Each row below holds a small network's activations on one input, seen along a few directions.
In each table, some parts of the input vary, and every possible input appears once, in random order.
A made-up example of a description, with smaller parts first: one of 4 places along a line, together with either a single point or one of 11 places around a ring or (one of 3 separate values, together with one of 5 places around a ring).
Shared parts are said once, and a part with two or three values counts as separate values.

Other details of the inputs shift rows strongly along two fixed directions, in all tables alike. That doesn't count.

Table:
r1: [ 50  59   1  -1   2  10  48   8   0 -18  26   4 -22   1]
r2: [-31  -9 -22 -46   0   4  78  40  24 -12   7 -13  -7 -35]
r3: [ 18  41   8 -22  11  12  16  -6   3 -42  49  -5 -24   2]
r4: [ 39   3  13  41  -9  17 -57 -41  -8  -3  -8  12  12  29]
r5: [-26 -42  -9   1   1  -6   2   0 -10  23 -31  12  25  18]
r6: [-47   0  -3 -38   7 -13   7  22   5   8  -4  -4  -3 -21]
r7: [-22 -32 -10  17 -13 -14  -6  14   6  26 -28 -12   6 -26]
r8: [-32 -34 -13 -35   0  13  32   8  11  -8  -9   5  15   2]
r9: [-31 -23 -10  14 -13  -4  -7   8   7  36 -25 -12  10 -30]
r10: [ 31  11  12  38 -10  24 -58 -46  -7   7  -5  13  15  25]
r11: [-35 -38   2  -1  10 -30 -20  13 -10  15 -11  -9   2  -3]
r12: [-19 -48  -7  -5   1  -7  -7   3  -3  16 -34   9  23  13]
r13: [ 25  58  13 -26   9  -1   7   5   4 -36  31   1 -26   1]
r14: [ 22   0  22  69   5 -12 -73 -40 -33  13  18  -1  -1  26]
r15: [ 57  54   2  -6   0   9  39  12  11 -26  24   1 -26  -2]
Each input here is: one of 3 separate values, together with either a single point or one of 4 places along a line.
Changing only the choice among 3 separate values turns r14 into r5. The same change can be made to r6. Which row results?
> r10
Which other rows does r7 become when the choice among 3 separate values takes its other values? List them by row number.
> r4, r13

Table:
r16: [ 21  10  -1  25  -4  -2  10  -1  -5 -12  18 -10  -7  -1]
r17: [ 20   9   2   0   6   1   8   0  -9 -10   5   4   4  27]
r18: [-11 -26  -2  25  -7 -13 -45 -19 -10  -4 -14  -9   5  -9]
r19: [ 21  11   7   0   8 -13  -5   6  -1  -4  16  -4 -10  10]
r20: [-33  13   5 -21  18  -2  18  16  -5   7  16   1  -6 -17]
r21: [ -5 -21   0  26 -11  -1 -28  -7  10  19 -13 -14   2 -21]
r22: [-58 -53 -11   2  -3 -14 -27  17 -10  21 -17 -17   8 -31]
r23: [17 23 -2 -5 -9 16  1 -7  4 -4 -4  8 12 17]
r24: [-15 -72  -4  60 -13   2 -54 -23 -15  31 -33  -2  37   5]
r25: [  5  -2  -4  -6  -2  29   9 -25   9 -21  34  -3  -2   7]
r26: [  5   5   2 -16   3  19  -1 -27   4 -12  27   1   8  26]
r27: [ 20  22   5   2   1  -8  -8   5   6   1  13  -8 -11   4]
r28: [-34 -11 -18 -69  10 -20  83  59  23 -15   1 -11 -16 -37]
r29: [-45 -53 -12   2  -6 -25   4  24  10  28 -19 -21   3 -34]
r30: [ 27   0   2  -1   2  17  -2  -2   9 -16   3   6  -2   1]
r31: [  5   7   2 -10   5  23   9 -29  -3  -9  27  10  -2  12]
r32: [-83 -54 -27 -63   9 -39  69  66  10  24 -33  -9  15 -18]
r33: [-46 -63  13  53 -10 -22 -65 -27 -21  27 -34  10  18   9]
r34: [ 18  21   3   7   3  -5   2   0   0   5  10   0 -19  -8]
r35: [-31 -56   2  38  -7 -31 -81 -28 -21  27 -36  -9  26   8]
r36: [-26 -24  11  18  -5 -18 -40 -15  -1   0 -16   4  11  23]
r37: [ -6  22   6   6  11  11  -5   1   1 -11  33 -12  -8 -14]
r38: [ 26   9   6 -12   8   9  -9   0   6  -9   0  10   5  19]
r39: [  2  12   9   8  -7   3  -6  -9   8 -35  10   5 -10   7]
r40: [ -8  -5  -3 -18  10 -18  27  21  -1   6   2   2 -15 -13]
r41: [ 14  26  -1  19  -3  -3  11  -4  -6   6   9   1 -11  -1]
r42: [-12   6 -11 -22  -5  11  31   7   6   7 -18  15   8  -5]
r43: [ 19  21  -1  25 -12   2  10  -3   4  -7  17 -14  -7  -8]
r44: [ 22  12   1  -3  -8  21  -2  -4  15 -11   1   1  -5  -7]
r45: [ -9 -21  -3  35   1 -16 -10  -6 -19  22  -8   1   1   2]
r46: [18 12 -2 -2  2 13 15 -5 -5 -6 -6 20  7 12]
r47: [ 15   8   0   4   5   3  19  -3 -14  -6   0  11  -4  14]
r48: [-79 -16 -11 -68  20 -21  47  49  13  14  -6 -12   7 -22]
r49: [ -5   2  -4 -26   2  10  16  10  11   7 -16  11  -2 -10]
r50: [25  6  9 -6 10 -2 -5  1 -3 -9  9  2 -5 20]
r51: [ 20  15  -4   8 -16  24   7 -10   8 -11   0   3   7   0]
r52: [ 23   1  -1  17   0   9  11  -5  -7 -17   8  -3  -2  10]
r53: [ 22   5   8  -2  10   1   6  -1  -9  -5   5   9 -13   8]
r54: [  9  22   6 -11   2  -8  -4 -11 -12 -18  -1  10 -10  -3]
r55: [ 20  25   6  -4  -2   4 -11  -1  12   3   1  -4  -4   2]
r56: [  0  -7  -2 -28   9   5  21  14   5   1 -13  16   0  -3]
r57: [  2  25   7  -8   6   3  -9   1 -16  -7  15   5 -15 -10]
r58: [ 22  20   4 -11  -1  14 -12  -4  10  -4  -3   5   1  12]
r59: [ 25  -3   4   6   5   5   2  -1  -1 -16  11  -4 -12   2]
r60: [  4  25   6 -11   4  -2 -21   1  -9 -10  14  -5  -8   5]
r61: [17 27  2 12 -5 -5  2  0 -1  1 12 -7 -1 12]
r62: [ -7   8  -3 -20   2  -1  18  13  12  14 -12   3  -9 -20]
r63: [ -3 -28  -5  15   0   1 -22  -7  -7  14 -22   8  28  22]
r64: [ 16  30   2   4 -10   7   1  -6   5   3   1  -2   6   9]
r65: [ 20  24   0  19 -18  14   7 -10   9  -4   7  -8   0  -9]
r66: [ 17  32   1  12  -8  10   9 -11   0   7  -1   6  -4  -3]
Changing only one part turns r32 into r16. The same change can be made to r55. Which row results?
> r21
Changing only one part turns r57 into r22. The same change can be made to r40. Which row results?
> r28
What do these inputs look like to the network?
> one of 3 separate values, together with either a single point or one of 4 places along a line or (one of 2 separate values, together with one of 6 places around a ring)
Start at r36 and move only the place on the line of 4, one step at a time. The first step leads to r35. Which rows follow, in order?
> r60, r48
Which other rows does r65 become when the choice among 2 separate values takes its other values? List them by row number.
> r21
Start at r20 and move only the place on the line of 4, one step at a time. The first step leads to r57. Which rows follow, in order?
> r54, r33
